Each row below holds a small network's activations on one input, seen along a few directions.
In each table, some parts of the input vary, and every possible input appears once, in random order.
A made-up example of a description, with smaller parts first: one of 8 places around a ring, together with either a single point or one of 11 places along a line or (one of 3 separate values, together with one of 4 places along a line).
Shared parts are said once, and a part with two or three values counts as separate values.

Other details of the inputs shift rows strongly along three fixed directions, in all tables alike. That doesn't count.

Table:
x1: [-12  21  15 -22 -48 -14  17   4  17  -8   5  20  -5]
x2: [ 15   1 -34  -9  25  -9 -11  15  -3  31   2 -31   2]
x3: [-37  -7  41   9 -41  16 -20   9  -8  10  13   3  21]
x4: [  9  33 -29 -40  -1 -25  18  -5  14   4  -2  14   0]
x5: [-16   3  25  26 -25   3   8  11 -25 -13  10  -5  15]
x6: [  5  16 -34 -22  67  11  25  28   1  27  -6 -18   3]
x7: [-22  37  16  13  -8  29  30  25   2   9  28   4 -15]
x8: [-22   2  28   8 -10  27  -3  60 -33  -7  15 -37  15]
x9: [ -2 -21   7  -4 -19 -32 -27 -33  -4 -17 -32  15  30]
x10: [  9  45 -18 -15 -20   8  40  14  34  11  36   8 -62]
x11: [  5  -4   2 -22  15  -4  -3 -31  13  -4 -22  19   4]
x12: [ -2 -15   2  53  26  17 -20  34 -36  12   6 -51   7]
x13: [ 19   6 -27  -2  36   2  20  16 -11  -7  -2 -16  18]
x14: [ 20 -35   1  -2   2 -20 -36 -29   3  -3 -22   3  -6]
x15: [ -5 -10   8  33   2   2 -16   1 -29 -25 -17  -8  23]
x16: [  8  -8 -25  -1  78  25  -6  46 -23  23  -5 -38  30]
x17: [-11  22  11  -7 -24  19  29  39   0  -9  39  -4  -7]
x18: [-18  17  18  -5 -15  35  28  29  10   8  42   3  -7]
x19: [-10 -29  23  -2  -1  -9 -27 -45   1 -10 -33  22  17]
x20: [-10 -20  10  -7 -11 -17 -34 -47   1   2 -25  22  32]
x21: [-14  18  19  -1 -35  13  28 -19  16   1  16  34 -13]
x22: [  7 -27  -4  13   7  -8 -24   9  -6  16 -12 -30  12]
x23: [ 21  19 -29 -12  25 -11  16  -8   9 -22 -12  10  -3]
x24: [ 20  13 -28 -12  19 -15  26 -16   5 -12  -8  10   4]
x25: [  0   0  -4 -16 -16 -31 -12 -26   3 -11 -19  18  17]
x26: [ -7  -6  25   7 -55  -2 -14 -18  22 -14  20  21 -37]
x27: [ 22 -13 -16  10  -1 -16   2 -35   7   4  -8   7 -15]
x28: [-29  10  30  -7 -43   5   2  33 -10 -10  18   4  -6]
x29: [ 13  -8 -19  18  33  -2   6   4 -28  -9 -16 -18  30]
x30: [  0 -22   6  18  24  18  -7  -5 -13  -1  -6  -7  31]
x31: [-26  -1  27  26   3  47  -7  45 -16   0  28 -22  13]
x32: [ 22 -10 -16   6   5 -12 -11 -27  15  -7  -9   5 -21]
x33: [  4 -24   5  11   8  -5 -10 -51   2 -10 -21  23  23]
x34: [ 23  -8 -20   2   3 -12   7 -26  13   5   1   3 -18]
x35: [-36 -10  43  10 -43  18 -17  12  -6  10  11   2  20]
x36: [  5 -15   5  -1  16  -3 -20  16 -24 -15 -15 -14  25]
x37: [  6 -29   0  36  20  24 -15  37 -28  13  14 -51  14]
x38: [ 18  12 -24 -29   9 -15  16  -8  24  15  -2   3 -40]
x39: [-20  27  16 -16 -23  13  24  44  -5  -3  21  -8 -14]
x40: [  9 -27 -17   6  34  -9 -21  11 -14  16 -18 -31  -1]
x41: [ 11 -32   9  29 -14 -25 -22 -51  -6  -5 -17   9   1]
x42: [  2  24   8 -30 -40   0  21   6  30   9  24  11 -55]
x43: [  3  10   1  11  -6 -23   1 -32  -3 -28 -20  23   2]
x44: [  4   5 -11   8  37  20   4   5   0  -1  -3  -5  10]
x45: [ 27   5 -28 -19   8  -9  20 -12  28   8  16   6 -31]
x46: [ -5   6   8 -14 -51 -13   0  -3  24  16  16  11 -29]
x47: [  1  11 -14 -32  17  -8  12 -17  21   8  -9  27 -10]
x48: [-17 -25  38  14 -47   8 -35  20 -10   3  19  -8 -15]
x49: [ 10 -27  -8   1  -7 -31 -36 -35   5   9 -20   1   6]
x50: [ -2 -23   7  -4   4 -15 -19 -38   9   1 -32  17  29]
x51: [  0  -4  -9  32  37  19  -8  39 -37 -13  -4 -40  30]
x52: [  7 -22  -3  -8  -9 -24 -24 -25   9   2 -14  11 -18]
x53: [-28  15  32  17 -31  32   7  12   3  -5  24  10  -8]
x54: [  6  27 -27   6  48  24  27  18  -1  12   2  -9   0]
x55: [-18 -13  34  41 -47  15 -21   7 -12  -4  16  -8 -18]
x56: [ -1   2 -13 -11  26  -9   4  21 -14  -3 -15 -14  10]
x57: [ 29  49 -56 -37  46  -6  47  16  25  -8   9   6 -23]
x58: [ -9  18  15 -27 -40 -10   8   9  10 -15  12  26 -17]
x59: [  1 -17   7  17  10 -12  -5 -53  -3  -6 -23  24  22]
x60: [ 19  35 -31 -47  40   6  36   6  29  17   4  16 -19]
Each input here is: one of 3 separate values, together with either one of 4 places along a line or one of 6 places around a ring or (one of 2 separate values, together with one of 5 places along a line).
Question: Changing only the choice among 3 separate values turns x17 into x45. The same change can be made to x51. Which row results?
Answer: x10
Question: Changing only the choice among 3 separate values turns x56 into x40. The same change can be made to x5. Which row results?
Answer: x41
Question: Start at x16 and move only the place on the ring of 6, one step at a time. The first step leads to x60. Which rows follow, in order?
Answer: x11, x19, x6, x47
Question: Which other rows does x15 become when the choice among 2 separate values takes its other values? List them by row number.
Answer: x29
Question: Which other rows does x49 become when the place on the line of 4 takes its other values? List them by row number.
Answer: x2, x22, x46

Table:
x61: [ 13   1  10 -35 -56 -34   3 -54  32 -42   2  56 -59]
x62: [  3 -42   5  38   4 -20 -54 -18 -29 -20 -42 -28  24]
x63: [-25 -21   0  14  13  -6 -32  29 -27  25 -11 -32  35]
x64: [ 10  -2   1 -62 -12 -29  -3 -54  39 -13 -12  58 -33]
x65: [-14  42 -11  10  30  33  38  70 -26  16  13 -29  18]
x66: [-38  44  41  -9 -69  41  46  66  -6  -9  55   6  -4]
x67: [  1  48  -6 -81 -58 -16  48  -3  60  12  25  56 -49]
x68: [ 29 -12 -33 -53  34 -33  -9 -40  30  -1 -38  17  11]
x69: [ -7 -45   3  27  36  27 -25   6 -13  29 -10 -36  27]
x70: [ -8  26 -16  21  38  53  49  50  -8  21  34 -32   0]
x71: [ 13  37 -24 -10  73  41  44  77 -18   3  20 -43  20]
x72: [  1 -22  20  30 -56 -21 -28 -32 -24  -1  -1 -11  11]
x73: [-14 -39  51  64 -53  22 -58  -6 -16 -16  23  -4  -1]
x74: [-54  71  29   2 -59  31  54  78  -3  13  65  -1 -18]
x75: [  3  -2   7 -15 -22   9 -18 -37  41  15  12  42 -25]
x76: [-23 -25  48  50 -67  22 -12   4  -8  -7  29 -11 -21]
x77: [-25  -6  56  35 -64   6 -28  20 -15 -19  11 -11 -23]
x78: [-16 -52   8  31  48   5 -65  17 -42  13 -43 -55  59]
x79: [-29  57  22   3 -75  28  41  89  -5  18  58 -20 -52]
x80: [ -6 -26  48  38 -68  -8  -6 -32   4  -3  16  22 -28]
x81: [ 17  36 -52 -60  38 -11  40  42  26  35  21 -10  -4]
x82: [ 29  -8 -50 -37  52 -45 -11 -49  16  17 -58  18  13]
x83: [ 38 -23 -38  16  63 -12 -24 -79  13 -18 -41  36  29]
x84: [ 25   1 -26  11  56  -6  34 -35   8  11 -13  16   9]
x85: [ 32  51 -84 -25  54 -27  50  39  11  27  10 -29 -29]
x86: [ 33 -23 -42  -3  29 -45 -16 -14 -11 -13 -17 -12  19]
x87: [ -1 -45  -7  29  58  32 -38  10 -20  30  -9 -43  34]
x88: [ 32  30 -35 -68  40 -13  29   3  44  15  -1  15 -24]
x89: [ 51  -3 -62 -23  45 -30  12  -2   0  -7 -24 -13   2]
x90: [ -4 -13  40  17 -44   8 -17  31 -11 -24  22 -17 -12]
x91: [  6  30 -40 -15  51  29  28  69 -20  70  29 -67  19]
x92: [ -1   6 -16  26  49  25  -2  71 -41   8  13 -63 -18]
x93: [-12   5  20  -6 -39 -30  -8 -73  20 -37 -38  57   4]
x94: [-16 -29  29  51  38  19 -39  13 -48 -19 -33 -29  55]
x95: [  4 -18   0   0  36   6  -7 -14 -22 -36 -22  11  24]
x96: [ 30 -20 -35  10  59 -17  -4 -85  16 -19 -42  27  21]
x97: [ 18   5  -9 -26 -38 -27   7 -23  25 -27  -1  23 -28]
x98: [-41   0  48  25 -27  24 -10   7 -26 -25   2  14   0]
x99: [  6 -79  14  39  40  -5 -52 -39 -25  24 -41 -15  45]
x100: [-36 -12  57  44 -63  12 -21 -12 -39  -7  13  -3  46]
x101: [ 23  56 -67 -43  63  -6  68  34  13   8  19  -5  10]
x102: [-44 -35  74  27 -47  15 -58  11 -20  -1  -7  -9  16]
x103: [ -6  50  10 -50 -57  -5  52 -22  44 -28  19  60 -28]
x104: [-13  25  10 -49 -25 -10  11 -25  35   6   1  45 -53]
x105: [ 17 -17   4   7 -46 -31 -11 -88  43 -25  -9  49 -42]
Question: What do these inputs look like to the network?
Answer: one of 3 separate values, together with either a single point or one of 4 places along a line or (one of 2 separate values, together with one of 5 places along a line)
Question: Changing only the choice among 3 separate values turns x65 into x79. The same change can be made to x74. Which row results?
Answer: x85
Question: Changing only the choice among 3 separate values turns x87 into x105. The same change can be made to x91. Which row results?
Answer: x72
Question: Which other rows does x61 become when the place on the line of 5 takes its other values? List them by row number.
Answer: x86, x89, x90, x97

Table:
x106: [ 25   7 -17 -37 -18 -41  14 -69  42   2 -17  54 -38]
x107: [  1  -7  -9  -3  36   6  -4  19 -24  10 -13 -25  30]
x108: [  4  26 -21 -24   5   1  35   8  20  22  18   3 -36]
x109: [-21  -1  27  29 -29  16  -3  16 -19  -3  10 -13  15]
x110: [ -8  37   0 -34 -11   8  35  26  14   9  20   5 -17]
x111: [  8 -21 -12  -1  28 -26 -17 -35   2  -8 -33  16  25]
x112: [  6  38  -8 -14 -11  10  30  40  15  16  38  -9 -36]
x113: [-14  10  41 -20 -90 -16   9 -38  39  -7  19  54 -50]
x114: [-12  45  -1 -12 -14  24  49  34  13  23  35  -3 -17]
x115: [ 12  41 -30 -36  16  -7  38  14  10   7   3   4 -15]
x116: [ 15  33 -26 -25  12   7  34  28  18  31  27  -6 -29]
x117: [ 10 -30  -7   3  12 -18 -20 -35   6 -10 -27   3   1]
x118: [ 29  22 -56 -35  53 -15  37  -7  28  19  -4  -1 -30]
x119: [ -8  -6  10  10  18  15 -13   4 -10   0  -6  -6  15]
x120: [-12  34  13  -8 -42  25  35  51  14  17  44  -5 -46]
x121: [-23 -33  65  16 -89 -12 -41 -40   8 -18   4  34  -8]
x122: [  8 -11  -6  11  29   2  -4   0 -19 -14  -5 -10  22]
x123: [ -1 -16  -8  16  20  10  -8  21 -15   6  -4 -29   2]
x124: [ 33 -22 -51   6  76 -21 -11 -18 -15   6 -37 -26  13]
x125: [-12 -19  16  11 -20 -13 -21 -20  -2 -17 -18  22  15]
x126: [ 13 -12  -9   5  32 -16 -22 -42  -2 -17 -35  14  15]
x127: [ 11 -24   4  -9  -2 -41 -30 -65   1 -31 -47  29  20]
x128: [  9  28 -11 -25 -16 -11  34 -22  19 -12  12  36 -23]
x129: [ 31 -18 -31   8  53 -17 -13  -8 -10   4 -25 -22   8]
x130: [-13  36  -3 -21 -11   6  36  25  15  17  27  16 -18]
x131: [ -1 -31  14  -1 -19 -36 -30 -64  15 -28 -37  45  16]
x132: [ -9 -10  18  26 -14  15 -10  34 -25  10  15 -28  -3]
x133: [ 35 -20 -45  -4  81  -8  -3 -16 -10  -8 -31 -13  34]
x134: [-17  -8  26  22 -19  19  -5  13  -9  -5   5 -13  19]
x135: [ 13  33 -27 -26  14   8  45  14  16   0  18  12 -18]
x136: [ 23  22 -41 -39  14 -24  19 -32  39   8  -2  24 -25]
x137: [ 29 -19 -38  -3  75  -9  -1 -17 -12  -3 -27 -11  33]
x138: [ -5  -6  -4  15  16  -3  -8  12 -19  -1  -8  -8  21]
x139: [ -9 -22  23   8 -18  -1 -12 -27 -11 -14  -3  19  18]
x140: [-16 -13  25  13 -25 -15 -20 -17  -5 -19  -8  19  12]
x141: [-11  -5  16  12   6  20 -13  10  -9  -5  -2  -6  12]
x142: [ 11 -18  -4  14   9   2 -19  10  -9   4  -6 -17   7]
x143: [-17  -9  23   7 -18  11 -12  21 -19  -9  -4 -11  18]
x144: [ -9 -29  44  16 -73 -24 -40 -50   3 -21  -9  35  -7]
x145: [ -4  42 -10 -14   1  20  48  32  17  18  29  -7 -15]
x146: [ -3   3  -2  17  28  18  -7  19 -23   3  -4 -18  14]
x147: [-18  -8  18  21 -30  11 -22  17 -18   1  17 -17   4]
x148: [-19   3  24  29 -13  22   1  31 -20  -2  15 -26  17]
x149: [-20  -9  22  24 -15  16  -9  32 -20   1  18 -29  -7]
x150: [-23   1  26  22  -9  34 -10  34 -19  -2  10 -14   9]
x151: [ -1 -15  -7   9  12   3 -21   2 -12  13   0 -18  15]
x152: [ 33  21 -56 -37  25 -27  18 -34  38   4 -13  23 -24]
x153: [ -3  -5   0  -2  22  11  -5  28 -17  -1  -8 -25  24]
x154: [-13 -11  11  15  -9  20 -19  29 -11   5  16 -27   9]
x155: [ -3 -17  13  18   0  17 -12  32 -14   8   9 -29   2]
x156: [-12 -10  13  19 -15   7 -25  13 -14  -3  12 -19   7]
x157: [ -8 -12  22  18 -15  21 -16  36 -11   7  19 -26   3]
x158: [ -9  -5   9  11  16  15 -12   2 -15   6  -6  -4  16]
x159: [ -5  22  15 -20 -65 -19  22 -52  43 -18  -2  58 -28]
Question: Changing only one part turns x153 into x115. The same change can be made to x141. Which row results?
Answer: x146
Question: Changing only one part turns x150 into x158. The same change can be made to x123. Which row results?
Answer: x108
Question: What do these inputs look like to the network?
Answer: one of 6 places along a line, together with either one of 4 places along a line or one of 5 separate values
Question: Which other rows does x127 become when the choice among 5 separate values takes its other values? List them by row number.
Answer: x122, x126, x140, x148
Question: Which other rows does x130 become when the choice among 5 separate values takes its other values? List them by row number.
Answer: x107, x114, x139, x158
